These are the activations of a small neural network, seen along a few directions. Each row is one input.
Each table varies a few parts of the input and shows all the possible inputs, shuffled.
Descriptions start from the smaller parts, as in this example, which fits no table here: one of 3 separate values, together with either a single point or one of 11 places along a line or (one of 4 places along a line, together with one of 5 places around a ring).
Shared parts are said once, and a part with two or three values counts as separate values.
(in the rows, 128 means zero)

Other details of the inputs shift rows strongly along two fixed directions, in all tables alike. That doesn't count.

Rows:
r1: [ 92 131 127 149 108  75 129 122  79 163 157 117  99 152]
r2: [151  83 165  97 125 203 111 140 187  93  72 142 219 146]
r3: [116 128 123 128 103 148 110 138 166 129  90 112 174 138]
r4: [ 91 149 133 181 118  82 118 128 102 147 147 124 104 143]
r5: [ 89 133 145 155 106  64 100 145 104 138 109  95 122 156]
r6: [121 143 121 156 136 121 135 127 127 135 152 141 106 119]
r7: [ 76 143 135 178 104  79 106 144 105 160 130 105 106 150]
r8: [169 143 119 139 184 141 163 110 100 105 188 169  41  84]
r9: [147 112 133  74 113 155 130 128 142 114  80 105 173 135]
r10: [ 88 136 140 151 108  75 103 132 131 142 108 107 160 162]
r11: [144 122 118 110 137 160 129 130 147 111 118 131 119 113]
r12: [177 136 137  93 132 161 125 135 160 100  83 126 168 108]
r13: [121 123 118 116 120 151 118 125 172 127 100 121 173 138]
r14: [144 128  98 132 157 135 164 110  92 148 205 166  58 104]
r15: [166 137 131 109 134 151 130 129 159 104 103 138 164 110]
r16: [149 124 114 107 151 144 159 119 111 127 161 146  89 110]
r17: [173 138 115 117 169 125 170 109  90 128 200 171  67  96]
r18: [162 123 123  92 139 172 136 132 163  99  99 128 142 107]
r19: [ 83  85 165 146  88 113  75 144 123 120  96  89 188 159]
r20: [ 76 119 126 135  83  82 114 136 107 169 122  93 143 165]
r21: [ 93 148 139 175 116  82 114 134  96 149 137 115  97 141]
r22: [149 119 107 103 150 157 153 119 114 128 158 148  94 108]
r23: [160 139 120 122 166 154 152 104 143 110 151 162 116 103]
r24: [138 130 125 114 117 165 118 137 161 121  93 119 154 120]
r25: [174 122 126  82 147 148 150 123 125 108 127 136 131 109]
r26: [ 78 136 124 169 119  85 117 126 123 155 142 121 122 152]
Description of these inputs: either one of 2 separate values or (one of 4 places along a line, together with one of 6 places along a line).
Question: Which other rows does r3 become when the place on the line of 4 takes its other values? List them by row number.
Answer: r4, r6, r15
Question: Which other rows does r4 become when the place on the line of 6 takes its other values? List them by row number.
Answer: r1, r8, r9, r21, r23

Rows:
r27: [210 135  85  49 166 202 187 105 152 110 150 163 110  76]
r28: [146 128 152  95 101 153  93 147 205  87  25  99 243 136]
r29: [ 79 109 149 180 123  84 111 143  72 146 171 128  79 149]
r30: [ 71  98 141 149  91 115  99 144 115 148 115  96 144 168]
r31: [155 131 144  91 111 174 107 128 219  94  30 112 248 137]
r32: [111 112 120 155 142 135 139 121 109 145 178 155 101 130]
r33: [108 110 142 140 122 113 117 122 124 136 140 135 151 152]
r34: [114 143 128 161 122 141 109 136 146 124 114 127 114 117]
r35: [163 110 142 126 168 150 149 117 109 108 172 168 110 110]
r36: [ 75 147 152 203 115  65  93 147 102 140 127 106  91 146]
r37: [133 150 112 159 157 146 134 119 154 125 153 157 102 103]
r38: [138 139 112 121 136  95 145 124  72 138 171 129  50 110]
r39: [108 133 132 112  94  72 121 134  99 150 101  87 150 157]
r40: [ 93 129 115 111  89 100 120 138 110 157  98  81 128 155]
r41: [216 144  95  67 183 174 196  95 132 111 173 178 100  74]
Question: What is each input in this table made of?
Answer: one of 3 separate values, together with one of 5 places around a ring
Question: Changing only the choice among 3 separate values turns r37 into r27. The same change can be made to r34. Which row results?
Answer: r40
Question: Which other rows does r33 become when the place on the ring of 5 takes its other values? List them by row number.
Answer: r29, r30, r32, r35
Question: Which other rows does r31 become when the choice among 3 separate values takes its other values? List them by row number.
Answer: r33, r41

Rows:
r42: [139 137 122 126 114 177 119 143 166 124  95 121 143 111]
r43: [ 75 146 149 195 106  35  99 128  85 158 151 114 128 159]
r44: [184 133 145  76 133 168 134 128 180  96  68 133 200 124]
r45: [227 141 131 103 183 202 169 126 134  79 152 181  90  56]
r46: [ 50  98 144 169  93  69  90 144  80 155 137  91 114 172]
r47: [178 141 128 140 186 132 153 118  95  96 188 168  51  73]
r48: [ 46 104 144 162 103  63 105 135  85 160 134  99 112 187]
r49: [115 134  90  39  61  76 142 129  93 178  84  52 151 157]
r50: [155  99 137  72 124 183 133 124 173 116  88 135 201 143]
r51: [137 142 115 114 128 160 132 127 185 126  94 135 165 129]
r52: [155 119 114 153 184 138 171  99  90 129 240 197  68  95]
r53: [118 132 149 129 122  96 114 133 129 115  93 106 139 149]
r54: [135 126 119 111 121 167 109 137 177 105  79 109 160 115]
r55: [132 136 116 120 115 156 118 122 187 118  98 125 194 122]
r56: [ 74 143 121 165 117  90 111 133 132 146 116 107 108 154]
r57: [130 117 124 173 158 135 150 123  58 146 232 173  22 101]
Question: What is each input in this table made of?
Answer: either a single point or (one of 3 separate values, together with one of 5 places along a line)
Question: Which other rows does r46 become when the choice among 3 separate values takes its other values? List them by row number.
Answer: r47, r54
Question: Which other rows does r43 become when the choice among 3 separate values takes its other values? List them by row number.
Answer: r52, r55
